4200,9005,4863,1467,2155,4975
2535,3952,3206,4071,8165,4788
3488,2799,2522,3503,1954,2438
3682,2753,2372,2740,1496,2074
2619,4629,3447,4017,8188,4109
Indices start at 0.
Which number is the entry directly above 2522?
A: 3206
The top entry of the column that holds the smallest entry is 1467
The entry directly below 1467 -> 4071
Which number is the bottom-left entry?
A: 2619
Which number is the entry at row 2, column 0?
A: 3488
Which number is the entry at row 0, column 1?
A: 9005
The entry at row 2, column 1 is 2799
Which number is the entry in row 0 and column 2?
A: 4863
Which number is the entry in the bottom-right corner?
A: 4109
Which number is the entry directly above 2438?
A: 4788
Which number is the entry in the top-right corner?
A: 4975
Which number is the entry in row 1 and column 1?
A: 3952
Which number is the entry in the top-left corner?
A: 4200

W =
array([[145,  58, 145, 143, 137, 155, 146, 138, 143, 118, 142],
       [142, 230, 145, 141, 144, 144, 144, 143, 146, 173, 144],
       [144, 134, 141, 148, 141, 163, 145, 136, 145, 143, 139],
       [141, 116, 143, 142, 146, 122, 141, 150, 152, 134, 153],
       [143, 134, 141, 144, 142, 145, 142, 142, 149, 144, 140],
       [142, 160, 144, 144, 154, 130, 140, 148, 162, 111, 136],
       [144, 146, 143, 145, 143, 153, 144, 139, 144, 128, 147],
       [145, 138, 142, 138, 147, 147, 143, 141, 123, 138, 132],
       [141, 215, 144, 145, 145, 135, 141, 147, 163, 165, 156],
       [143,  82, 139, 150, 144, 147, 143, 143, 168, 151, 136],
       [141, 126, 143, 143, 144, 124, 141, 150, 156, 147, 146],
       [144, 163, 143, 144, 138, 150, 143, 140, 144, 146, 138],
       [142, 140, 144, 140, 148, 135, 142, 146, 135, 134, 144],
       [143, 112, 142, 145, 140, 144, 143, 142, 148, 142, 143],
       [137, 111, 144, 132, 150, 104, 139, 156, 142, 175, 153]])
Rows and columns are numbered from 0.
Give the bottom-right entry.
153
The entry directly above 151 is 165
The bottom entry of the column that holds the smallest entry: 111
The top-right entry: 142
Give the entry just right of the smallest entry.
145
Give the entry directly below the smallest entry.
230
The entry directly above the centre entry: 153
The entry directly below 123: 163
Give the entry in row 0 and column 1.
58
Give the entry at row 2, column 0.
144
Give the entry in row 0 and column 0.
145
Give the entry just right of the centre entry.
143
The entry directly below 154 -> 143
The entry in the bottom-left corner: 137
The entry at row 2, column 2: 141
The entry in row 1 and column 0 -> 142
Give the entry directly above 165.
138
The entry just left of 128 is 144
The entry just right of the largest entry -> 145

grid =
[[22.9 22.6 24.3 37.4 49.6 39.2 41.2 18.4 17.9 35.1 12.8]
 [29.5 37.9 23.4 28.4 22.4 25.9 14.9 10.1 36.3  8.3  6.9]
 [42.6 34.6 47.0 16.6 38.2 36.6 17.6 31.5 33.5 20.7 13.0]
 [28.1 19.5 42.3 19.0 43.1 38.7 16.5 12.9 32.2 11.5 11.1]
 [21.2 29.9 24.9 15.1 22.1 41.5 15.9 10.1 23.8 28.1 15.4]
 [14.4 34.7 57.5 25.3 34.4 33.5  9.1  4.4 43.2 29.0  0.0]
 [18.1 25.0 25.8 45.4 37.5 35.7  6.8 -2.3 27.7 23.0 13.9]]
Counting starts at 0.
The entry directly above 4.4: 10.1
Which number is the entry just right of the centre entry? 16.5
Which number is the entry just left of the largest entry? 34.7
The entry at row 0, column 0: 22.9
The entry at row 2, column 1 is 34.6
The entry at row 0, column 2: 24.3
The entry just left of 17.6 -> 36.6
Which number is the entry just left of the centre entry? 43.1
The bottom entry of the column that holds the largest entry: 25.8
The entry in row 1 and column 2: 23.4
The entry in row 1 and column 0: 29.5
Which number is the entry in the top-right corner? 12.8
Which number is the entry in row 0 and column 1? 22.6
Which number is the entry directly above the smallest entry? 4.4
The median of all entries: 24.9
The entry directly above 6.8 is 9.1
Which number is the entry just left of 27.7? -2.3
Which number is the bottom-right entry? 13.9
Which number is the entry just left of 41.5? 22.1
The entry just left of the smallest entry -> 6.8
Which number is the bottom-left entry? 18.1
The centre entry -> 38.7
The entry in row 2 and column 0 is 42.6
The entry just right of 22.4 is 25.9
The entry just right of 18.4 -> 17.9
The entry just right of the largest entry -> 25.3
Which number is the entry in row 2 and column 2? 47.0
Which number is the maximum? 57.5
The entry just right of 36.6 is 17.6
The entry just left of 17.9: 18.4

arr =
[[28 61 47 54]
 [35 46 56 41]
 [53 55 53 51]
 [51 40 40 50]
 [51 49 53 47]
 [61 53 51 53]
 [63 55 50 54]
 [59 28  4 67]
 [76 94 92 51]
 [ 2 47 52 39]]
Counting starts at 0.
What is the entry in row 0 and column 1? 61
What is the entry just right of 2? 47
The entry in the top-left corner: 28
The entry in the top-right corner is 54
What is the entry at row 2, column 0? 53
The entry directly above 67 is 54
What is the entry directly above 2? 76
The entry in the bottom-right corner -> 39
What is the entry in row 1 and column 0? 35
What is the entry just right of the largest entry? 92
The entry in row 2 and column 2: 53
What is the entry just right of 4? 67
The bottom-left entry: 2
What is the entry just right of 59? 28

Read these off the grid that follows.
1) The 1st entry on the main diagonal?
2) The smallest entry in the first row?
3) The entry just right of the smallest entry?
4) The second entry on the diagonal from the top-right corner?
5) The 2nd largest entry?
6) The top-right entry?
7) The entry directly below the smallest entry?
8) The entry just right of -29.1?
[[ 15.2   0.9  10.8   3.0 -16.3  -1.2  -0.6]
 [  0.5  -0.1  14.3  -0.1  -6.5  -8.6  -0.4]
 [  1.3  -0.7  25.1   1.1 -26.8   8.3  -0.1]
 [  2.0  -0.6  20.9  -0.2 -26.7   0.4  -1.2]
 [ -2.2  -0.2   6.0   0.1  40.1   4.9   0.6]
 [  7.3   0.5   6.4  -2.2   6.2  -1.4   3.0]
 [  6.8  -0.4  -8.0  -1.6 -65.7  -1.0  -1.9]
 [ -8.7   1.0   8.9  -1.4   4.5 -15.2  -2.0]
 [ -1.5   0.5  -5.4   3.7 -29.1  -4.7  -0.6]
 [ -7.5   1.4  -1.8   6.8 -11.1  11.4  -0.9]
 [  7.7   1.0  11.9  -1.9 -26.9 -13.9  -2.7]
 [ 14.2   0.1 -16.8  -1.8  22.7   8.8   0.8]
 [  5.7  -0.4   6.3   3.9  34.4   8.6   1.2]
 [  3.2   1.3  18.3   0.6  56.2  28.2   1.4]
 [  2.5  -0.8  12.5   3.9  52.8   9.2  -0.2]
 [ -2.5   0.1  -9.9  -3.6 -30.5 -16.7  -1.5]]
1) 15.2
2) -16.3
3) -1.0
4) -8.6
5) 52.8
6) -0.6
7) 4.5
8) -4.7

Questions about the matrix below. Counting starts at 0.
1) Which number is the entry just right of 9.5?
2) Which number is the entry in the top-left corner?
3) Which number is the entry directly above -3.8?
4) Which number is the entry in the bottom-left corner?
5) Which number is the entry in the bottom-right corner?
6) Which number is the entry at row 0, column 2?
7) Which number is the entry in the top-right corner?
8) Which number is the entry just right of -21.9?
[[ 56.6  29.4 -21.9  33.1   4.6  -7.5 -40.6  -5.4   2.2  20.6]
 [-68.3  -5.0   7.1   9.5  -3.5  -3.8  34.6   2.2   0.3 -14.8]]
1) -3.5
2) 56.6
3) -7.5
4) -68.3
5) -14.8
6) -21.9
7) 20.6
8) 33.1
